Look-ups in named tables: a row name and a column name give one cell, copied from the table.

Table zek
	navor	kezip	fani	dolenot	desuta
fadi	47996	-5367	-39939	-4082	-85272
tal	-22959	-61954	-59168	80850	-60655
beza	75461	-61524	48931	84968	-22093
reboru	71260	-13527	49372	-91491	22343
patap	79222	48066	-13799	23692	13289

What is the dolenot of patap in zek? 23692
What is the dolenot of fadi in zek? -4082
What is the navor of fadi in zek? 47996
What is the dolenot of beza in zek? 84968
What is the navor of reboru in zek? 71260
What is the navor of tal in zek? -22959
What is the desuta of reboru in zek? 22343
What is the kezip of tal in zek? -61954
What is the fani of fadi in zek? -39939
What is the kezip of fadi in zek? -5367
What is the fani of tal in zek? -59168
What is the fani of reboru in zek? 49372
What is the kezip of beza in zek? -61524
What is the kezip of patap in zek? 48066
What is the navor of beza in zek? 75461
What is the navor of patap in zek? 79222
What is the dolenot of reboru in zek? -91491

beg.csv
,kava,fivagir,padatuv
divo,38,56,62
sonopam,54,37,57
kisume,55,35,58
bis,54,73,8
pamate,28,33,50
vev,40,45,51
folu,73,77,40
gufeve,81,53,44
buz,69,32,61

What is the fivagir of pamate in beg? 33
What is the kava of gufeve in beg? 81
What is the fivagir of buz in beg? 32
What is the kava of kisume in beg? 55
What is the fivagir of divo in beg? 56
What is the kava of vev in beg? 40

pufeta =
|  | lun | banekeg | mitiper | lel | lan | nof | mivupa |
|---|---|---|---|---|---|---|---|
| famid | 81 | 45 | 19 | 61 | 46 | 45 | 26 |
| zamove | 44 | 46 | 41 | 63 | 34 | 48 | 43 |
| suk | 94 | 57 | 38 | 50 | 73 | 53 | 41 |
| lagone | 55 | 47 | 37 | 61 | 40 | 48 | 40 |
| kig | 69 | 54 | 47 | 53 | 60 | 53 | 48 |
| vod | 51 | 42 | 29 | 66 | 31 | 44 | 33 |
| lur | 26 | 59 | 81 | 51 | 53 | 60 | 76 |
| durinos | 68 | 55 | 49 | 52 | 61 | 54 | 51 |
| zavizim | 26 | 48 | 56 | 62 | 32 | 51 | 55 |
| bez | 22 | 50 | 61 | 61 | 34 | 53 | 59 |
| nenez | 48 | 58 | 65 | 52 | 58 | 57 | 63 |
| lizakap | 24 | 49 | 58 | 61 | 33 | 52 | 57 |
| nere | 46 | 57 | 64 | 52 | 56 | 57 | 62 |

lun of zamove is 44
nof of suk is 53
lan of famid is 46
mivupa of bez is 59
nof of vod is 44
mivupa of lur is 76
nof of zavizim is 51
lan of durinos is 61
lel of lagone is 61
mitiper of lur is 81
mitiper of nere is 64
Row with the largest banekeg: lur

mefek =
,dorafa,kirif,gopup,gek,duniba
niv,184,221,173,177,176
pofemo,183,223,176,172,178
gukepif,150,123,153,154,151
dotuli,151,133,156,157,156
toka,116,45,136,138,134
nunatad,137,88,144,147,142
savul,144,109,151,151,146

gek of pofemo = 172
duniba of niv = 176
dorafa of gukepif = 150
duniba of toka = 134
duniba of savul = 146
gopup of toka = 136
dorafa of toka = 116
kirif of nunatad = 88
dorafa of savul = 144
dorafa of pofemo = 183
kirif of savul = 109

nidekot
fields: maz, bozet, bebeleg, mupegi, roko, zuv
nakap: [2420, 6506, 4057, 3272, -4574, 6247]
feveb: [-1151, 2432, -4063, 924, 639, 1701]
sor: [177, -786, 7547, 3622, 3079, 1820]
nik: [-2472, -1827, -279, -2483, -219, 79]
fimo: [-5783, -2393, 4905, 2420, 473, -1140]
guzes: [1763, -2631, -580, 2765, 153, 326]
mamud: [3437, 437, 350, -4079, -635, -2674]
tunutok: [2160, 2008, 832, 4300, 7533, 593]
mibafet: [607, 5925, 2700, 2350, -4031, 5807]
kinate: [3407, -995, -2280, 6021, -3539, 1536]
futote: [899, 3908, -2155, -2578, 1997, -1721]
mur: [2473, -1324, 2328, -3328, -506, 3562]
kag: [54, 607, 1237, -2430, -1264, -4165]

What is the roko of mamud in nidekot? -635
What is the mupegi of kag in nidekot? -2430
What is the bozet of feveb in nidekot? 2432
What is the bozet of fimo in nidekot? -2393
What is the bebeleg of mur in nidekot? 2328
What is the bozet of sor in nidekot? -786
What is the roko of tunutok in nidekot? 7533
Row with the largest roko: tunutok

pedala.tsv
	les	tovi	zon	dibafil	vob	las
sedoses	-2.79	2.14	5.80	-2.23	-5.25	2.19
rek	-1.18	-3.62	-9.72	2.65	-4.92	3.07
sinolop	-0.05	-8.65	1.34	1.14	-2.12	-9.10
zuru	-0.95	-4.50	-5.75	6.66	-4.55	-6.00
nor	-5.58	-4.37	-5.16	-1.83	7.34	-2.55
vir	0.88	2.46	-5.33	-3.92	5.02	-6.52
galo	6.00	-2.13	-3.64	-6.02	-3.59	-7.85
musi	-2.07	0.81	4.29	-0.35	-7.52	3.31
lumib	-8.00	-3.57	-9.02	-6.91	-3.99	1.72

What is the las of rek in pedala? 3.07
What is the dibafil of nor in pedala? -1.83
What is the les of sedoses in pedala? -2.79
What is the zon of lumib in pedala? -9.02
What is the zon of sedoses in pedala? 5.80
What is the las of musi in pedala? 3.31
What is the les of nor in pedala? -5.58
What is the dibafil of lumib in pedala? -6.91
What is the tovi of lumib in pedala? -3.57
What is the les of galo in pedala? 6.00
What is the tovi of musi in pedala? 0.81
What is the vob of rek in pedala? -4.92

doso =
	mez	pefe	dip	mabetod	zup	detorem	lubos	fil	melip	kivim
fofev	554	421	480	562	929	551	630	685	232	352
lud	281	569	511	887	662	277	588	307	327	492
vis	611	496	34	190	834	723	612	381	247	505
taf	483	443	320	436	172	576	490	322	460	586
vin	495	529	607	562	802	392	635	594	402	313
lotan	117	302	490	894	554	455	334	543	213	443
gisot	483	521	547	459	665	610	811	585	350	291
sosim	369	412	418	443	334	445	729	153	714	298
leb	581	300	224	796	598	454	392	515	773	234
rozi	519	546	136	354	821	627	630	336	351	330
mufev	387	643	226	487	485	132	550	444	634	317
pinur	728	699	140	319	500	470	514	255	39	375
sos	344	260	523	680	823	572	739	726	386	351
dirukad	535	398	180	419	592	314	488	590	920	268

mez of rozi = 519
lubos of rozi = 630
dip of rozi = 136
zup of sosim = 334
melip of leb = 773
dip of sosim = 418
fil of vis = 381
kivim of lud = 492
zup of lud = 662
melip of fofev = 232
dip of dirukad = 180
kivim of fofev = 352
melip of rozi = 351
Row with the largest kivim: taf

balel:
cols = paf, mureg
miv: [2545, 5266]
vusam: [4778, 3810]
tubev: [2306, 3702]
rog: [2303, 3801]
paku: [167, 4574]
fike: [5708, 4492]
dad: [7059, 7007]
leza: [2281, 4006]
zol: [1285, 7103]
tav: [7863, 4953]
zugu: [5596, 5450]
dubetim: [5597, 1831]
vufa: [5483, 4114]

mureg of dubetim: 1831
paf of paku: 167
mureg of fike: 4492
mureg of vusam: 3810
mureg of miv: 5266
mureg of dad: 7007
paf of zugu: 5596
paf of dubetim: 5597
paf of vufa: 5483
paf of tav: 7863
mureg of paku: 4574
paf of zol: 1285
mureg of tav: 4953
paf of vusam: 4778
mureg of zol: 7103
paf of dad: 7059
paf of rog: 2303
mureg of rog: 3801
mureg of vufa: 4114
paf of tubev: 2306

por:
cols = gimapi, bon, pezukin, dumabud, tiba, valo, rumaka, neke, tig, ruvuga
nof: [0.44, -0.07, 0.50, 0.95, 0.46, 0.67, 0.56, 0.76, 0.11, 0.44]
garu: [0.33, 0.65, 0.71, 0.37, 0.52, 0.50, 0.78, 0.38, 0.37, 0.68]
pova: [0.51, -0.08, 0.34, 0.70, 0.59, 0.71, 0.40, 0.45, 0.43, 0.26]
puzig: [0.63, 0.65, 0.27, 0.65, 0.69, 0.54, 0.62, 0.33, 0.73, 0.48]
ruka: [0.39, 0.94, 0.74, 0.18, 0.57, 0.48, 0.83, 0.29, 0.39, 0.77]
tupu: [0.50, 0.63, 0.35, 0.53, -0.21, 0.26, 0.25, 0.97, 0.94, 0.88]
ded: [0.48, 0.83, 0.59, 0.53, 0.37, 0.40, 0.69, 0.41, 0.58, 0.72]
res: [0.82, 0.44, 0.31, 0.97, 0.60, 0.61, 0.34, 0.85, 0.99, 0.41]
sog: [0.53, 0.68, 0.62, 0.41, 0.62, 0.64, 0.66, 0.54, 0.49, 0.63]
midopup: [0.40, 0.36, 0.82, 0.92, 0.70, 0.68, 0.97, 0.84, -0.58, 0.77]
sebog: [0.63, 0.27, 0.46, 0.60, 0.63, 0.71, 0.43, 0.56, 0.73, 0.36]

tig of sebog is 0.73
tig of garu is 0.37
gimapi of garu is 0.33
dumabud of nof is 0.95
bon of tupu is 0.63
tiba of res is 0.60
tig of puzig is 0.73
tiba of pova is 0.59
rumaka of puzig is 0.62
gimapi of midopup is 0.40
neke of puzig is 0.33

